A small network was trained on made-up records. Each row is its average activation on records with the value named, seen along a few directions.
Related values have similar rows: they may be neighbours, one step apart, or belong to one group.
In the rows, zero is written as 500.
Strong random noise was added to every row along 6 fixed directions; ignore it. To show where, here is one row again and again, with new noise each time:
577, 524, 368, 494, 691, 415, 543, 542, 615, 472, 478, 447, 384, 483, 578, 417
421, 506, 616, 543, 274, 589, 453, 447, 413, 548, 461, 555, 639, 661, 494, 584
518, 515, 620, 577, 653, 649, 530, 607, 561, 479, 418, 168, 587, 717, 764, 445
450, 505, 494, 527, 263, 506, 448, 370, 479, 583, 498, 741, 482, 526, 291, 581
599, 485, 526, 557, 511, 566, 702, 529, 400, 441, 581, 492, 561, 493, 556, 539
186, 502, 408, 468, 441, 468, 197, 475, 438, 520, 228, 444, 447, 526, 541, 405
389, 533, 441, 415, 460, 375, 378, 544, 418, 448, 373, 420, 629, 633, 740, 443
364, 520, 626, 661, 525, 731, 287, 446, 756, 688, 313, 413, 333, 673, 365, 500


L, 10 values:
l4: 742, 454, 472, 435, 630, 478, 705, 549, 463, 430, 678, 375, 554, 395, 467, 519
l8: 456, 426, 318, 258, 566, 406, 407, 467, 478, 381, 472, 58, 485, 444, 519, 183
l10: 723, 552, 533, 392, 335, 426, 677, 406, 582, 522, 706, 521, 626, 583, 398, 499
l5: 487, 414, 586, 689, 581, 775, 635, 508, 426, 452, 483, 404, 313, 329, 336, 466
l9: 449, 529, 433, 377, 381, 481, 595, 504, 313, 484, 557, 631, 482, 295, 396, 457
l2: 454, 424, 429, 587, 413, 510, 315, 368, 596, 543, 423, 529, 482, 549, 338, 452
l3: 677, 557, 444, 452, 428, 358, 572, 402, 674, 535, 645, 785, 401, 460, 274, 525
l6: 564, 539, 487, 348, 497, 378, 662, 541, 315, 431, 764, 583, 620, 370, 539, 552
l7: 479, 466, 362, 452, 566, 316, 466, 494, 336, 358, 424, 438, 565, 465, 723, 415
l1: 665, 435, 311, 446, 749, 307, 517, 549, 707, 439, 622, 527, 312, 271, 451, 473
The values of L form a tree with 2 forks.
- Which values are neighbours of l4? Give them in the order they are listed. => l8, l1
- Which values are neighbours of l9? Give them in the order they are listed. => l10
- Which values are neighbours of l2? Give them in the order they are listed. => l7

B, 20 values:
b1: 356, 558, 495, 549, 666, 442, 376, 557, 599, 596, 416, 774, 289, 337, 440, 616
b7: 266, 479, 518, 501, 508, 507, 413, 577, 301, 497, 430, 665, 483, 278, 518, 633
b2: 374, 490, 544, 668, 802, 627, 506, 716, 462, 456, 263, 367, 397, 395, 730, 488
b15: 637, 477, 398, 489, 765, 446, 568, 567, 610, 399, 513, 271, 440, 480, 654, 385
b12: 374, 508, 555, 594, 374, 555, 245, 441, 612, 573, 346, 554, 517, 688, 479, 534
b20: 362, 560, 585, 604, 465, 544, 439, 530, 513, 610, 395, 848, 393, 438, 424, 663
b11: 513, 457, 430, 595, 678, 560, 652, 586, 350, 363, 446, 400, 427, 364, 620, 441
b9: 289, 567, 403, 416, 751, 365, 261, 574, 611, 560, 392, 527, 302, 353, 562, 441
b13: 299, 486, 520, 631, 873, 654, 436, 713, 500, 470, 257, 263, 345, 369, 746, 440
b10: 252, 465, 602, 510, 669, 715, 577, 635, 230, 466, 520, 387, 422, 195, 526, 510
b14: 190, 458, 621, 500, 421, 699, 371, 509, 298, 521, 406, 375, 496, 383, 385, 509
b4: 317, 450, 638, 714, 531, 810, 483, 494, 436, 549, 405, 495, 382, 406, 392, 558
b8: 218, 486, 542, 618, 737, 667, 392, 637, 446, 552, 290, 471, 263, 248, 483, 554
b18: 524, 448, 476, 633, 736, 561, 674, 662, 381, 389, 461, 564, 457, 299, 677, 589
b19: 500, 527, 525, 606, 462, 414, 440, 569, 494, 496, 394, 725, 574, 599, 676, 627
b16: 732, 541, 652, 448, 290, 470, 422, 397, 815, 630, 566, 406, 715, 958, 512, 540
b5: 531, 561, 484, 301, 190, 351, 84, 205, 873, 674, 500, 280, 584, 980, 314, 326
b17: 499, 609, 759, 614, 592, 620, 511, 630, 621, 637, 498, 614, 561, 640, 672, 681
b3: 802, 572, 560, 466, 853, 496, 773, 664, 725, 500, 704, 325, 469, 553, 703, 479
b6: 688, 428, 315, 532, 581, 389, 684, 513, 432, 375, 509, 527, 442, 373, 510, 430
Each value of B is a pair of two hidden parts, and every pair occurs once (5 first parts, 4 second parts).
- b19 and b5 share the first part; b19 and b11 share the second. Which value has the first part of b11 and the second part of b5? => b9
- b14 and b13 share the first part; b14 and b10 share the second. Which value has the first part of b10 and the second part of b13? => b17
- b1 and b4 share the first part; b1 and b16 share the second. Which value has the first part of b16 and the second part of b4? => b18

E, 19 values:
e17: 563, 529, 428, 433, 450, 451, 478, 450, 558, 455, 469, 393, 495, 681, 574, 304
e3: 738, 472, 445, 490, 435, 416, 583, 430, 577, 413, 687, 431, 609, 577, 510, 483
e16: 517, 535, 536, 433, 431, 525, 586, 497, 490, 485, 509, 409, 610, 660, 566, 423
e18: 696, 462, 349, 530, 409, 428, 606, 394, 583, 449, 587, 545, 474, 500, 331, 433
e7: 405, 549, 705, 561, 519, 708, 454, 493, 669, 650, 451, 383, 423, 632, 420, 492
e6: 688, 501, 661, 467, 488, 522, 728, 571, 449, 475, 766, 526, 694, 555, 614, 636
e10: 673, 493, 393, 555, 808, 398, 479, 515, 779, 445, 489, 360, 320, 535, 545, 407
e12: 406, 508, 453, 542, 578, 484, 352, 559, 564, 638, 285, 656, 276, 392, 394, 553
e4: 630, 514, 529, 651, 795, 404, 642, 747, 503, 398, 514, 624, 509, 439, 851, 634
e2: 365, 468, 600, 643, 615, 647, 365, 586, 513, 587, 467, 568, 444, 438, 483, 650
e5: 553, 531, 406, 423, 660, 365, 493, 553, 579, 471, 563, 458, 512, 417, 616, 532
e11: 690, 561, 382, 531, 565, 419, 751, 484, 560, 503, 657, 848, 344, 329, 389, 513
e8: 530, 536, 450, 439, 580, 502, 656, 553, 359, 453, 551, 478, 477, 407, 517, 409
e9: 470, 434, 507, 585, 482, 575, 572, 479, 416, 447, 391, 415, 521, 448, 508, 476
e15: 502, 533, 503, 478, 426, 350, 417, 551, 592, 569, 378, 697, 528, 568, 589, 594
e1: 526, 595, 551, 483, 655, 479, 593, 603, 589, 544, 578, 621, 403, 400, 555, 588
e14: 251, 480, 475, 325, 245, 407, 216, 364, 337, 519, 400, 389, 677, 592, 460, 460
e13: 556, 534, 485, 395, 478, 450, 625, 481, 417, 508, 679, 647, 501, 392, 430, 563
e19: 531, 502, 477, 487, 551, 400, 398, 500, 564, 502, 513, 587, 523, 504, 528, 585
The values of E form a line.
- Going along E from e12 by way of its neighbour e15, in what order are e16, e18, e7, e11, e8, e14 met? => e18, e14, e7, e8, e16, e11
- Which values are neighbours of e3? Give them in the order they are listed. => e10, e19
- Which values are neighbours of e13? Give them in the order they are listed. => e6, e1
- What is the length, in steps, of the shortest route from e4 to e17? => 14
